Each row has a name. Each question is about the rows just above it.

[ 79 166 140 140  93 157 138  87 144  96 160] -> (183)
[116 101  90 146  87 165 123  88 150 109  79] -> (76)
[ 79 166 119 140  93 157 138  87 144 176 160] -> (185)
[ 71 164 126 155  95 158 113 104 139 114 183] -> (6)
[103 169 142 112 173 126 157 142 122 112 172] -> (172)
[ 81 124 119 139 124 112 104  82 124 138 171] -> (132)
[ 86 126 135 138 113 112  65 113 131 156 176] -> (55)
[154  63  96 144 125 138 113 124 141 152  58] -> (24)
[150 161 143 150 151 150 150 126 124 126 185] -> (31)
Which value appears more than once in (183)? -> [140]
The value that (132) holds more than once: -> [124]
Where do [ 81 124 119 139 124 112 104  82 124 138 171] appear? -> (132)
[103 169 142 112 173 126 157 142 122 112 172] is in which row? -> (172)
[150 161 143 150 151 150 150 126 124 126 185] is in which row? -> (31)

[89 85 89 89 84 68 84] -> (169)
[ 94 209 141 148 153 136 187] -> (148)
[178 174 139  80 175  98 134] -> (114)
[150 158 139 158 158 155 152] -> (106)
[168 153 168 168 152 168 157] -> (96)
[125 188 124 116 168 125 132] -> (168)
[170 188 124 116 168 125 132] -> (61)
[139 118 133 150 135 204  98] -> (150)
[158 153 110  98 152 168 157] -> (206)
[207 138 137  80 178 150  84] -> (19)
[ 94 209 141 148 209 183 209] -> (28)
Which value appears more than once in (96)? -> [168]
Whose row is [178 174 139  80 175  98 134]? -> (114)
Which value appears more than once in (168)? -> [125]
Which value appears more than once in (28)? -> [209]
The value that (106) holds more than once: -> [158]
Whose row is [89 85 89 89 84 68 84]? -> (169)
Whose row is [158 153 110  98 152 168 157]? -> (206)

[134 105 208 135 115  88 101 121 119 124 106  77 175 131 202 118 115 129
 174 137 156 121 180 176 131 164 149  83  84 110 165  88 214  86 158 120
 135 174 144 162  84] = (108)
[131 136 126 135 133 122 115 124 130 134 122 126 132 138 125 127 131 131
 122 122 136 121 122 123 126 122 120 133 127 133 118 144 138 121 132 122
 125 131 137 130 128] = (119)
[181 159 164 142 133 137 174 145 119 122 152  89 174 124 169 148 138 171
  78 154 131 145 204 167 100  67 121 179  89 145 153  81 121 118 119 170
 158 140 125 169 122] = (111)
[151 131 122 141 135 132 128 136 138 128 131 132 125 130 129 126 128 116
 137 131 137 129 128 115 120 128 124 125 138 130 123 128 129 134 133 130
 125 121 118 104 133] = (47)
[138 122 113 155 130 148  99 155 133 135 139 148 128 116 133 135 137 114
 101  84 125 112 142 143 124 146 128 131 111 138 140 171 138 144 143 105
 156  84 126 142 127] = (99)
[166 147  88 120 131 137  95 103 124 146 155 125 171 146 139 129 128 161
 137 132 117 113 150 134 108  99  96 113 131 102  94 136 148 122 118 131
 157 140 125 113 102] = (137)
Whose row is [181 159 164 142 133 137 174 145 119 122 152  89 174 124 169 148 138 171
  78 154 131 145 204 167 100  67 121 179  89 145 153  81 121 118 119 170
 158 140 125 169 122]? -> (111)
Which row holds [166 147  88 120 131 137  95 103 124 146 155 125 171 146 139 129 128 161
 137 132 117 113 150 134 108  99  96 113 131 102  94 136 148 122 118 131
 157 140 125 113 102]? -> (137)
Whose row is [134 105 208 135 115  88 101 121 119 124 106  77 175 131 202 118 115 129
 174 137 156 121 180 176 131 164 149  83  84 110 165  88 214  86 158 120
 135 174 144 162  84]? -> (108)

[114 114 138 114 114]  (73)
[ 60  60  85  60 102]  (77)
[134 134 152 134 114]  (44)
Repeated in (73): -> [114]
Which value appears more than once in (44)? -> [134]
Which value appears more than once in (77)? -> [60]
[ 60  60  85  60 102] is in which row? -> (77)
Whose row is [114 114 138 114 114]? -> (73)

[129 156 145 152 144 126 140 140 105 144 152 145 124 130 123  97 138 143
 114 156 107 108 103 129 145 177 109] : (52)
[135 111 138 135 137 134 126 151 105 138 156 119 128 123 116 102 152 111
 111 166  92 109  84 120 134 111 112] : (67)
[141 144 160 116 128 141 113 158 110 130 157 141 134 117 111 112 162 110
 109 173  80 109  70 110 120 173 110] : (27)
[149 117 195  78 107 151  88 163 129 111 146 188 143 195 107 142 173 141
 117 165  76 121  65  97  92 139 134] : (192)
[151 122 199  79 109 154  87 169 123 113 152 187 143 107 104 136 179 145
 113 175  67 115  53  94  92 152 131] : (123)
[132 155 127 145 141 129 133 145 129 142 154 107 129 127 119  98 144 145
 112 162  99 108  93 125 139 180 109] : (12)
[128 157 116 152 144 125 140 139 104 145 151  97 123 130 123  97 137 142
 115 156 108 110 105 131 146 176 109] : (160)
[128 157 116 152 144 125 140 139 104 145 151  97 123 129 122  96 138 144
 113 157 105 108 100 129 145 179 109] : (199)
[141 144 160 116 128 141 113 158 110 110 157 141 134 128 111 112 162 147
 109 173 110 109 110 110 120 173 117] : (143)
[148 133 185  93 118 150  98 167 115 121 157 169 140 111 106 124 175 148
 111 177  68 110  56 100 102 164 124] : (79)
Whose row is [128 157 116 152 144 125 140 139 104 145 151  97 123 130 123  97 137 142
 115 156 108 110 105 131 146 176 109]? -> (160)
Which row holds [148 133 185  93 118 150  98 167 115 121 157 169 140 111 106 124 175 148
 111 177  68 110  56 100 102 164 124]? -> (79)
Which row holds [141 144 160 116 128 141 113 158 110 110 157 141 134 128 111 112 162 147
 109 173 110 109 110 110 120 173 117]? -> (143)
Whose row is [132 155 127 145 141 129 133 145 129 142 154 107 129 127 119  98 144 145
 112 162  99 108  93 125 139 180 109]? -> (12)
Which row holds [128 157 116 152 144 125 140 139 104 145 151  97 123 129 122  96 138 144
 113 157 105 108 100 129 145 179 109]? -> (199)

[104  97 103 106 106] : (130)
[128 142 104 123 136] : (175)
[103 168 167 158 137] : (173)
[111  87 118 103 197] : (25)
[117 141 153 150 175] : (50)
[157 164 119 168 157] : (134)
[149 149 116 149 205] : (135)
[123  87 137 123 123] : (3)
[108 101  85 166 185] : (94)
[172 121 129 109  95] : (186)
[ 91 164 157 135 152] : (157)
The value that (134) holds more than once: -> [157]
Which value appears more than once in (3)? -> [123]
The value that (130) holds more than once: -> [106]
Which value appears more than once in (135)? -> [149]
Whose row is [103 168 167 158 137]? -> (173)

[119 119 119 119]  (10)
[136 136 156 136]  (120)
[137 142 183 183]  (4)
[159  97 122 130]  (48)
[ 58 128 110  80]  (93)
The value that (120) holds more than once: -> [136]
The value that (10) holds more than once: -> [119]
[ 58 128 110  80] is in which row? -> (93)
Where do [137 142 183 183] appear? -> (4)
Which value appears more than once in (4)? -> [183]

